These are the activations of a small neural network, seen along a few directions. Each row is one input.
In each table, some parts of the input vary, and every possible input appears once, in random order.
Descriptions start from the smaller parts, as in this example, which fits no table here: values(3) and (point or ring(11) or (line(6) and ring(8))).
Shared parts are said once, and a part with two or three values counts as separate values.

Other details of the inputs vary at random and push rows far along two fixed directions, the same in every table; ignore that.
To show where, the next rows are all for the same input, with only those details redrawn:
[ -5   1  14  -2  -5  11  -4  13 -11  -6 -13   2]
[ -9 -14  20 -28  16   8 -37  12  20  -4 -33  35]
[ -8  -5  49 -17  -9  25 -25  31   0 -17 -32  18]
[ -7 -16  -9 -28  32  -6 -36  -6  28   6 -26  37]
[ -2   2 -31   4  13 -10   6 -12  -7   9   2  -1]
[ -2   5 -15   8   2  -2  10  -2 -16   3   1  -8]
[ -2   1 -29   4  13 -10   7 -11  -8   9   2  -2]
[ -2   0 -41   3  20 -16   6 -19  -4  13   4   0]

A family of inputs:
R1: [  5  13 -10   9   7   3   7 -16   9   6   7  -7]
R2: [ -3  -8 -11 -28  24  -5 -38  -9  30   4 -16  37]
R3: [ 10   3 -40   4   9 -16   7 -24   4  12  19  -3]
R4: [ -9   5  29  21 -23  -3  26  13   4 -13  21 -25]
R5: [-14  -1  26  22 -23  -7  26  14  -5 -13  22 -23]
R6: [  2 -25   6 -35  19  -5 -36   4  23   3 -24  33]
R7: [-4  0  0 -1  2  4 -3  5 -8 -1 -9  3]
R8: [-15 -13 -13  12   4 -31  16  -1  -2   1  22 -11]
R9: [ 6 14 14  2 -9 12 -6  2  7 -6  1  0]
R10: [ 12   9  48   6 -30  27   7  22  -6 -12  -2 -15]
R11: [  1  12  -6  14  -3   6  14  -7  -9   2   6 -12]
R12: [ 12   1 -20   8  -1  -7  18 -15  -6  10  16 -14]
R13: [-3  6 14  1 -5 13 -2  6 -5 -4 -9  1]
R14: [  4   3  47   4 -26  27   5  21 -11 -13  -9 -11]
R15: [  4  -4 -15   5   1  -6  13  -4 -15   6   3 -10]
R16: [ -2   3  -3  -2  -6   2  -5   8 -12  -5  -2   2]
R17: [  7   7 -16   7 -10  -3  10  -5 -14   2  14 -11]
R18: [  7 -12   0 -23  28  -1 -28 -16  45  10 -14  26]
R19: [  6   0 -16   6   3  -4  14 -12  -8   9   6 -10]
R20: [  4  12 -21   9  -1  -3   7 -13  -4   3  13  -6]
R21: [  5  -2 -32  -1   4 -15   2  -9  -9   6  10  -2]
R22: [ 14  10 -20   7   1  -6   6 -16   9   7  17  -7]
R23: [  6  -4  28  -6 -16  14  -2  16  -8  -7  -7  -2]
R24: [-19  -4  52  12 -30   3  14  31  -9 -20   8 -15]
Describe the family of inputs behind these rows.
> line(4) and (point or ring(5))
Which other rows does R15 become when the line(4) part takes its other values? List them by row number.
> R14, R18, R19
Which other rows does R4 become when the line(4) part takes its other values? List them by row number.
> R5, R8, R24
A walk changes only the ring(5) part. It starts at R14 and steps to R11. List the rest of the walk in order.
> R20, R3, R12

A family of inputs:
R25: [ -8 -12  18  -8  -4  -3   5  13   1  -4  -8   0]
R26: [  2  -2   2  -2  -5   8   4  -1 -16   6  -5  -1]
R27: [-4 -8 18  0 -8  0 10  0 -6  1  3 -5]
R28: [  8  -8 -37  -7  12 -10   1 -12  -3  11   3   4]
R29: [  5   9   6  -1 -19  10   0  15 -15 -11   1  -2]
R30: [  9  14 -13   9 -16   3  11  -6 -21  -1  18 -11]
R31: [  7   6 -14  15  -8 -15  12  -3   0   1  25 -17]
R32: [ -2  11  -9   0  12   0 -11  -2   3   0  -8   6]
R33: [  9  -1   9  -3 -16  12   1   4 -18   0   2  -4]
R34: [-10   6  13 -11  -1  10 -16  14   3 -10 -21  16]
R35: [ -3  -8  17 -17  -2  12 -12  18  -3  -3 -24  12]
R36: [-9  8  8  9  2 -3  1  7  8 -4  6 -5]
R37: [-13   3   4  21 -10  -1  25   8 -17  -8   7 -20]
R38: [ 17   7  -8 -16  18  15 -17 -23  33   9 -14  10]
R39: [-10   7 -46  15  19 -27  16 -33   7  17  28  -7]
R40: [  7 -16  27 -13   1  -1 -17  13  16  -5  -9   9]
R41: [ 14   7 -13   1  18   1   4 -29  41  15   5   7]
R42: [ -1   2 -22  11  -9 -18  15  -5  -1   0  24 -13]
R43: [-13  -3  17  10  -3   5   5   0  -4  -5   2  -2]
R44: [ -9 -12   9  -6  23  -5 -16   2  22  -1 -12  14]
R45: [ 17   3 -20   8  -3  -1  12  -3 -18   7  11 -16]
R46: [-6 10 -2 -2  3  5 -9 -6 -3 -2 -6  9]
R47: [  0 -18  -4 -17  26 -17 -12  -7  26   9  -8  15]
R48: [ 12  10   3   0 -10   7  -6   9  -9  -7   3  -3]
R49: [ -8  -4   9  -9   6   9 -15  11   0  -5 -25  17]
R50: [  6  -3   6  -5   2   7  -5   9  -7   5 -13   0]
R51: [  3  -3   4  11 -20  -5  24   9 -16  -6  14 -22]
R52: [-19   5  35   2 -17  11  -1  27   1 -18  -7  -1]
R53: [  3 -13   8  -5  -4  -6  -3  -5   6   1   6   3]
R54: [ -3   9 -16  16  -1   4  15 -13 -24   5   5 -11]
R55: [  0   8  14  10  -5  15   1  13 -18  -6 -13  -8]
R56: [ -1 -12 -22 -17  19 -23 -23 -23  35  10  10  26]
The inputs of R45 and R40 match in every part but one. If R32 is changed in the same way as R45 into R40, which row does it become?
> R36
Describe the family of inputs behind these rows.
> values(2) and (point or (values(3) and ring(5)))
Which other rows does R38 become when the values(2) part takes its other values? List them by row number.
> R41
Which other rows does R26 become when the values(2) part takes its other values? List them by row number.
> R27

A family of inputs:
R57: [ 0 -5  2 -1  3 -8 -4 -1 10  0  6  2]
R58: [  6  11  12   4 -11  17   4   6 -14  -3  -4  -8]
R59: [ -7  -4  22  -8   0   1 -12   9  16  -6  -6  10]
R60: [ 1  2  0 -1  5  0 -1 -5 13  2  1  1]
R61: [  8  -7 -21  -8  13 -14  -3 -19  20  10   7   7]
R62: [ -1   8 -21  11  10  -5  10 -16   8   8  10  -6]
R63: [  3  -3 -29  -1   5 -12   6  -9  -9   8   8  -2]
R64: [ 14   3 -29   1   4  -5   6 -18  -6  12   9  -3]
R65: [-13  -6  18  -6   5   4 -11   9   6  -6 -15  13]
R66: [-7  2 -8 -2  8  0 -5  0 -3 -2 -9  7]
R67: [ -1   8 -13  11  -6  -1  16   1 -21   0   5 -14]
R68: [  3  -1 -29   2   8 -12   5  -8  -9   8   6  -3]
R69: [ -5 -15  18 -13  -2   1 -12  11   5  -5  -9  11]
R70: [ -1  -7 -22   5   9 -16   9  -9  -4   8  10  -5]
R71: [  5  -5  21  -9  -1   7 -13   7  16  -5  -8   9]
R72: [  9  -1  14 -12   0  13 -18   6   4  -2 -15  12]
R73: [ -9  -9  19  -9   3   2 -11  11   6  -5 -13  11]
R74: [  2   1  -4  12 -13  -8  17  -3  -8  -1  20 -17]
R75: [-11  -2  21  -4   2   4 -12   8  15  -7  -7  12]
R76: [  4  28  30  30 -40  33  30  21 -45 -15   4 -37]
The inputs of R71 and R60 match in every part but one. If R68 is changed in the same way as R71 into R60, which row does it become?
> R67
Describe the family of inputs behind these rows.
> line(4) and ring(5)
Which other rows does R57 become when the line(4) part takes its other values? List them by row number.
> R59, R74, R75
Which other rows does R64 become when the line(4) part takes its other values? List them by row number.
> R58, R72, R76
